Here are a small network's activations along a few directions, averaged over the inputs that share one value of a field.
Values that are neighbours, or in one group, have similar rows; names and order tell nothing.
(in the rows, 128 means zero)

Other fields vary at random and push rows far along one fixed direction, the same in every table; ignore that.
These rows show it; all are for the same value of a field, averaged over different records:
[137 130 138 139 123 126 132 121 128 152 145]
[146  92 169 109 125 100 171  95 145 219 236]
[137 121 138 137 122 122 134 121 133 151 150]
[130 151 118 156 118 139 108 138 121 107  93]
[140 136 129 143 123 141 121 127 127 131 112]
[130 161 105 159 127 148  94 152 114  88  62]
[139 133 133 135 127 129 129 127 126 151 139]
[137 133 133 137 122 134 128 129 128 142 133]

Values of FODI:
mas: [136 124 137 132 124 129 134 118 130 157 146]
lofuz: [113 132 117 134 141 123  99 163 103  57  32]
vege: [122 119 101 120 154 137 142 135 135 102 118]
poki: [108 108 119  97 126 118 121 127 124 122 102]
tozum: [132 145 119 137 119 117 106 139 148 119 113]
difi: [119 121 136  86 149 135 163 102 147 129 174]
beded: [ 93 142 120 118 118 132 125 153 108  69  55]
rep: [109 106 136 105 146 110 159  96 134 165 227]
nemel: [148 121 129 132 112 134 110 133 123 115 139]
FODI is arranged as 3 separate groups.
Which other values are in the same group as poki? Give them in the order they are listed.
Answer: lofuz, beded
Which other values are in the same group as nemel? Give them in the order they are listed.
Answer: mas, tozum

Values of BIVEZ:
vot: [151 104 133 118 120 111 134 112 137 179 183]
naka: [134 141 142 137 114 137 135 127 126 149 129]
mozov: [114 115 120 106 130 116 119 132 131 112 109]
sufeb: [123 123 141 121 139 139 162 109 131 157 183]
timu: [133 168 113 178 111 154  90 166 109  81  23]
livu: [154 139 118 155 123 128  95 147 127 114  88]
tuki: [137 121 112 128 137 134 131 120 139 117 160]
bub: [101 160 108 132 127 135 110 157 108  64  36]
riv: [137 140 119 136 118 135 108 131 133 124 145]
potad: [129 108 128 105 149 119 148 110 149 137 183]
mituz: [116 135 103 141 128 131  80 164 106  62  32]
togod: [116 115 144 117 124 116 130 133 109 124 100]
nebo: [123 130 147 129 116 126 152 103 136 172 182]
pef: [123  93 165  88 157 109 198  80 152 199 239]
Each value of BIVEZ is a pair of two hidden parts, and every pair occurs once (2 first parts, 7 second parts).
naka and pef share the first part; naka and vot share the second. Which value has the first part of vot and the second part of pef?
Answer: potad
nebo and sufeb share the first part; nebo and riv share the second. Which value has the first part of riv and the second part of sufeb?
Answer: tuki
mituz and livu share the first part; mituz and togod share the second. Which value has the first part of togod and the second part of livu?
Answer: timu

Values of FIFU:
gufo: [140 133 103 129  94 128  71 165 106  74  27]
gupub: [123 116 152 121 140 109 110 136 102 121  59]
veb: [153 141 117 149 121 140 122 109 159 185 175]
did: [106  83 174 101 112  61 173 103 126 207 180]
mogil: [104 116 136  84 159 123 192 109 156 139 176]
gese: [127 121  86 135 170 143 119 142 139  63 126]
nek: [ 98 107 138  70 135 114 154  87 133 147 235]
vub: [142 151 118 184 114 176 119 141 100 117 100]
las: [158 184 129 181 107 157  93 161 132 100  74]
FIFU is arranged as 3 separate groups.
Which other values are in the same group as gese? Give them in the order they are listed.
Answer: mogil, nek
Which other values are in the same group as did? Give them in the order they are listed.
Answer: gufo, gupub
